Each row below holds a small network's activations on one input, seen along a few directions.
In each table, some parts of the input vary, and every possible input appears once, in random order.
A made-up example of a description, with smaller parts first: one of 6 places along a line, together with either a single point or one of 11 places along a line or (one of 3 separate values, together with one of 5 places around a ring).
Shared parts are said once, and a part with two or three values counts as separate values.

Other details of the inputs shift rows strongly along three fixed directions, in all tables alike. That doesn't count.
These rows show it; all are for the same input, with only those details redrawn:
[  8  16   2 -23  22  -3   5 -17   9 -28   8]
[ -2 -20   9  -4  -4  -7 -19   3  15  -1  14]
[ -5  -3 -18  -8  32  16  15 -19 -18   1 -21]
[ 16  10  -8  17 -18  16  35  11  -4 -18   9]
[  0   5  -2 -24  31  -1  -1 -21   3 -16  -1]
[ -6 -24  -8  10  -1  10   0   4  -5  12  -5]
[ -1   2  -1 -23  29  -2  -5 -20   5 -14  -1]

Rows:
R1: [  2   0  11  -1 -16  -6  -9  -1  25  -6  23]
R2: [-10   0  -1 -31  26  -1 -11 -17  -6  -5  -8]
R3: [ 19  21  -8  16 -23   9  31  18   8  -8  -1]
R4: [ -3 -18  -6   9  -1 -10   5   7  -2  17 -14]
R5: [ -3  -7  16  -7  -8  -9 -24   6   4   7  14]
R6: [  0 -15  -6   9  -5   9   6   5  -2   3   1]
R7: [ 18  18   4   5 -17  -7  13  11  16 -29  29]
R8: [ -7 -15  -1  10  -6   6  -9  10 -16  13  -7]
R9: [  0  19 -15   3  24  14  18 -19 -29   4 -19]
R10: [ -4  24  10 -21  23  -1  -3 -27   9 -13   3]
R11: [-10  -1  -3  19  -7  11   7   0  -4  15  -2]
R12: [-10 -21 -19  18   5  16  10   1 -17  25 -12]
R13: [ -7 -14  -3   2  -8 -11   2  11  -7  17 -14]
R14: [ -6   2  16   2 -10 -11 -19   2  21  -5  17]
R15: [  4  -7  -1  10  -8  -1 -13  15  -7  23 -17]
R16: [ 14  17  -5  20 -24  -3  37  11   5  -9  -1]
R17: [  1   3   9   2 -13 -10  -8  -1  24  -7  24]
R18: [  1   2  -1  11 -10   6   3  14   3  15 -14]
R19: [-10 -20 -10  16  -7  10  -3   0   0  12  -8]
R20: [-13   5 -15  -7  33  12   6 -15 -32  15 -23]
R21: [  4  -3  16 -13  -6 -18 -29  19  12   6   5]
R22: [  5 -10   8 -10  -3 -16 -23  14  22   6   6]
R23: [  3  -6  19  -2 -10 -30 -24   4  11   7   1]
R24: [ 14  45  10 -14   8   3  25 -17  10 -42  12]
R25: [ -2  -2   8 -10 -13 -13 -17  10  12  -8  20]
R26: [ 11  20  -7  11 -23  10  32  13  -9 -12  14]
R27: [-13 -14  -4  20  -7  13  -2   1  -7  16 -12]
R28: [ 11  38 -21   5  12  19  47 -13 -10 -27  -6]
R29: [ -9 -18  -7   5  -9   6  -6   8 -11  11  -6]
R30: [-10  -1  -3 -20  29   2  -8 -26   6  -5  -9]
R31: [ -6  -6  19  -1  -9 -25 -18   2  21   7   1]
R32: [ -9 -12  -3  10  -3   4  -7  12 -16  16  -5]
R33: [ 22  23  18   5 -24  -6   5   7   9 -28  24]
R34: [  2  -3   2  14 -12   7  -2   1 -12  13  -1]
R35: [ -8   3   4 -25  29  -2 -14 -15 -11  -3  -9]
R36: [ -8 -22 -17  16   2  19  10   0 -17  25 -13]
R37: [  7   0   1  19 -17   5   0   7 -11   1   0]
R38: [  1  -6   9 -18  -9 -17 -25  17  16   6   5]
R39: [-10   3  -2 -31  25  -2 -10 -19  -6   0  -5]
R40: [ 17  21  -4  25 -22   9  24  13 -13 -11   7]
R41: [ -6 -23 -10  13  -2   7  -3   4  -5  11  -6]
R42: [ -1  14   7 -25  26 -22  -4 -11  -5  -5 -13]
What is each input in this table made of?
> one of 6 places around a ring, together with either one of 2 separate values or one of 5 places around a ring
Changing only the place on the ring of 6 turns R23 into R31. The same change can be made to R15. Which row results?
> R18
A walk changes only the place on the ring of 5. It starts at R26 and steps to R25. List the rest of the walk in order.
> R29, R2, R39
Which other rows does R1 become when the place on the ring of 6 takes its other values? List them by row number.
> R5, R10, R34, R36, R39
